Each row below holds a small network's activations on one record, seen along a few directions.
Each row is followed by the record's values for the fields POVUS, VALI, KOG, KIMEB, MAS.
A field that a record lacks is written absent.
Other fields move the rows too, some of them a lot.
(in the rows, 500 means zero)
Random noise pushes rows far along 5 fixed directions. That doesn't count. These rows show it; they differ only by the noise:
[382 428 542 431 460 550 625 373 371 512 489 488 449 745 574 553 461]
[656 770 161 571 460 525 217 512 663 431 439 582 291 653 389 438 541]
[664 384 386 463 682 537 495 571 589 563 482 572 607 376 326 555 342]
[542 534 327 527 643 561 560 606 537 287 421 456 450 577 436 654 319]
[589 505 342 568 710 602 579 521 489 384 421 461 377 689 512 670 326]
[320 531 520 484 378 652 555 462 645 501 455 384 415 803 527 532 514]
[502 331 521 296 447 384 527 431 328 581 556 671 692 347 369 443 443]

[294 584 414 445 410 463 510 643 617 275 437 414 508 481 454 491 488] | POVUS: tul / VALI: sabon / KOG: absent / KIMEB: absent / MAS: kof
[690 316 644 587 640 553 483 428 510 833 497 525 469 549 562 417 513] | POVUS: dala / VALI: timo / KOG: absent / KIMEB: absent / MAS: suku
[470 414 518 598 571 564 575 494 430 415 374 414 374 644 552 581 384] | POVUS: vos / VALI: tomu / KOG: absent / KIMEB: absent / MAS: suku
[607 627 409 585 642 569 582 357 492 410 565 451 449 591 616 620 559] | POVUS: bef / VALI: nete / KOG: sute / KIMEB: mimu / MAS: solir
[539 510 519 461 435 577 292 567 790 632 449 496 584 506 367 446 565] | POVUS: bef / VALI: nete / KOG: mar / KIMEB: gibon / MAS: solir
[596 526 553 455 401 492 438 357 531 763 625 570 537 441 458 429 674] | POVUS: vos / VALI: nete / KOG: lona / KIMEB: mimu / MAS: solir
[502 439 510 458 411 512 422 466 754 772 547 518 599 365 411 446 517] | POVUS: bef / VALI: timo / KOG: absent / KIMEB: absent / MAS: solir
[436 446 625 494 567 606 554 573 547 482 475 436 514 528 470 591 431] | POVUS: vos / VALI: nete / KOG: mar / KIMEB: ledan / MAS: solir
[638 596 342 485 486 428 444 446 453 268 491 591 505 525 404 543 443] | POVUS: bef / VALI: tomu / KOG: absent / KIMEB: absent / MAS: solir
[694 474 475 521 674 534 532 370 393 595 591 554 511 466 480 551 495] | POVUS: vos / VALI: nete / KOG: lona / KIMEB: mimu / MAS: solir
[510 578 385 551 567 458 554 449 504 384 468 469 427 572 553 620 401] | POVUS: bef / VALI: timo / KOG: absent / KIMEB: absent / MAS: solir
[548 520 454 472 610 443 701 613 276 172 565 492 621 360 514 674 439] | POVUS: tul / VALI: nete / KOG: sute / KIMEB: mimu / MAS: solir
[449 521 489 442 382 398 436 551 428 480 420 515 479 506 455 417 490] | POVUS: dala / VALI: timo / KOG: absent / KIMEB: absent / MAS: suku
[378 650 400 529 450 419 599 298 207 381 566 463 353 579 731 606 605] | POVUS: bef / VALI: nete / KOG: sute / KIMEB: mimu / MAS: solir
[585 652 343 450 369 428 363 429 351 202 444 655 474 658 423 402 535] | POVUS: tul / VALI: tomu / KOG: absent / KIMEB: absent / MAS: kof
[375 631 551 533 407 475 415 530 403 436 466 529 423 614 517 420 536] | POVUS: dala / VALI: nete / KOG: kufod / KIMEB: ledan / MAS: kof
[605 660 367 605 584 548 424 611 700 428 517 458 510 445 422 500 612] | POVUS: tul / VALI: nete / KOG: sute / KIMEB: mimu / MAS: kof
[330 568 597 515 356 598 549 427 635 558 597 391 496 584 499 500 622] | POVUS: vos / VALI: nete / KOG: lona / KIMEB: vimi / MAS: solir
[488 408 505 531 512 539 520 606 585 584 496 477 549 447 487 516 423] | POVUS: tul / VALI: timo / KOG: absent / KIMEB: absent / MAS: solir
[508 461 478 439 448 426 381 500 384 552 469 575 441 455 516 360 555] | POVUS: dala / VALI: sabon / KOG: absent / KIMEB: absent / MAS: suku
[599 422 670 509 568 642 442 398 615 772 556 550 535 584 472 448 568] | POVUS: vos / VALI: nete / KOG: mar / KIMEB: ledan / MAS: solir
[440 334 603 489 368 514 449 431 504 683 509 553 548 517 503 367 590] | POVUS: tul / VALI: tomu / KOG: absent / KIMEB: absent / MAS: kof
[639 595 508 645 611 570 318 545 479 405 423 470 310 814 593 466 554] | POVUS: dala / VALI: nete / KOG: vok / KIMEB: gibon / MAS: kof
[407 516 603 509 509 491 705 519 306 190 427 357 421 708 638 613 390] | POVUS: vos / VALI: timo / KOG: absent / KIMEB: absent / MAS: suku
[697 443 548 433 558 384 491 428 396 470 565 643 624 433 422 447 471] | POVUS: vos / VALI: timo / KOG: absent / KIMEB: absent / MAS: kof
[381 602 428 358 345 435 494 481 541 316 529 509 545 435 476 508 515] | POVUS: bef / VALI: sabon / KOG: absent / KIMEB: absent / MAS: solir
[520 686 429 588 415 569 445 691 814 374 548 391 533 325 359 549 554] | POVUS: vos / VALI: nete / KOG: lona / KIMEB: mimu / MAS: solir
[497 387 557 584 573 664 600 599 593 518 366 340 411 663 508 604 407] | POVUS: dala / VALI: tomu / KOG: absent / KIMEB: absent / MAS: suku
[678 454 469 504 551 540 431 645 799 481 495 555 695 368 238 461 484] | POVUS: tul / VALI: tomu / KOG: absent / KIMEB: absent / MAS: kof
[762 260 582 520 682 444 458 555 407 707 491 593 563 269 443 464 400] | POVUS: vos / VALI: timo / KOG: absent / KIMEB: absent / MAS: suku
[539 581 401 494 514 543 470 583 594 369 501 483 461 513 469 520 455] | POVUS: dala / VALI: sabon / KOG: absent / KIMEB: absent / MAS: solir
[331 448 637 514 448 598 669 318 496 650 626 354 496 582 691 587 631] | POVUS: bef / VALI: nete / KOG: sute / KIMEB: mimu / MAS: solir
[448 586 430 590 456 521 475 491 476 488 459 418 242 697 616 569 470] | POVUS: vos / VALI: timo / KOG: absent / KIMEB: absent / MAS: solir
[389 416 664 470 532 529 513 596 549 452 434 417 595 604 465 498 469] | POVUS: dala / VALI: nete / KOG: vok / KIMEB: gibon / MAS: kof
[582 569 482 531 539 490 459 497 357 451 468 596 401 523 616 602 513] | POVUS: bef / VALI: nete / KOG: mar / KIMEB: ledan / MAS: solir
[458 458 503 366 427 410 489 505 486 547 511 603 635 379 399 398 517] | POVUS: tul / VALI: sabon / KOG: absent / KIMEB: absent / MAS: kof
[682 510 331 641 576 467 376 316 229 556 493 670 233 714 631 486 520] | POVUS: tul / VALI: tomu / KOG: absent / KIMEB: absent / MAS: solir
[737 548 359 472 551 432 399 319 271 409 455 737 502 660 470 405 527] | POVUS: tul / VALI: tomu / KOG: absent / KIMEB: absent / MAS: kof
[403 421 518 516 496 481 580 618 598 644 577 440 640 219 451 548 551] | POVUS: tul / VALI: nete / KOG: sute / KIMEB: mimu / MAS: solir

Which values does each new row have?
[590 464 445 574 582 429 438 478 398 603 544 578 333 475 605 458 533] | POVUS: tul / VALI: sabon / KOG: absent / KIMEB: absent / MAS: kof
[431 547 452 463 359 299 447 528 266 330 507 603 486 431 532 402 511] | POVUS: tul / VALI: timo / KOG: absent / KIMEB: absent / MAS: kof
[216 519 539 485 363 456 605 517 447 420 448 506 436 537 571 500 501] | POVUS: tul / VALI: sabon / KOG: absent / KIMEB: absent / MAS: kof
[406 398 590 471 547 549 653 474 314 395 469 531 467 617 615 534 437] | POVUS: tul / VALI: sabon / KOG: absent / KIMEB: absent / MAS: kof
[393 576 503 421 335 460 408 555 634 409 528 524 540 477 419 359 612] | POVUS: tul / VALI: sabon / KOG: absent / KIMEB: absent / MAS: kof
[676 540 410 596 556 489 325 543 636 660 434 506 395 462 443 412 492] | POVUS: vos / VALI: timo / KOG: absent / KIMEB: absent / MAS: suku
[602 347 564 425 572 460 498 419 428 690 546 601 540 483 528 412 544] | POVUS: tul / VALI: sabon / KOG: absent / KIMEB: absent / MAS: kof
[495 547 596 541 493 520 581 412 413 446 596 481 479 629 628 487 697] | POVUS: tul / VALI: nete / KOG: sute / KIMEB: mimu / MAS: kof
[458 542 647 535 378 577 443 475 680 621 560 396 512 479 465 375 698] | POVUS: vos / VALI: nete / KOG: lona / KIMEB: mimu / MAS: suku
[601 543 381 470 462 421 380 436 354 325 479 654 503 549 434 389 534] | POVUS: tul / VALI: tomu / KOG: absent / KIMEB: absent / MAS: kof
[485 409 523 510 513 505 531 517 560 687 562 514 483 433 542 490 501] | POVUS: tul / VALI: sabon / KOG: absent / KIMEB: absent / MAS: solir
[330 579 456 349 269 479 401 462 640 530 520 577 569 409 344 380 547] | POVUS: vos / VALI: sabon / KOG: absent / KIMEB: absent / MAS: solir
[385 529 492 508 451 698 584 387 665 418 420 366 438 847 541 618 470] | POVUS: bef / VALI: tomu / KOG: absent / KIMEB: absent / MAS: solir
[472 536 318 519 507 444 466 490 516 445 451 519 439 407 469 581 404] | POVUS: bef / VALI: tomu / KOG: absent / KIMEB: absent / MAS: solir
[538 570 438 669 602 551 569 555 503 482 563 419 403 479 617 607 562] | POVUS: tul / VALI: nete / KOG: sute / KIMEB: mimu / MAS: solir
[568 534 590 508 398 547 412 460 605 599 479 496 480 612 503 361 597] | POVUS: vos / VALI: timo / KOG: absent / KIMEB: absent / MAS: suku
[786 575 375 577 670 419 424 495 324 420 579 615 485 396 520 472 598] | POVUS: tul / VALI: nete / KOG: sute / KIMEB: mimu / MAS: kof
[455 380 534 441 537 451 586 407 358 552 585 577 549 471 556 472 468] | POVUS: tul / VALI: sabon / KOG: absent / KIMEB: absent / MAS: solir
[496 657 367 568 506 490 458 304 533 646 565 493 391 538 564 527 649] | POVUS: bef / VALI: nete / KOG: sute / KIMEB: mimu / MAS: solir
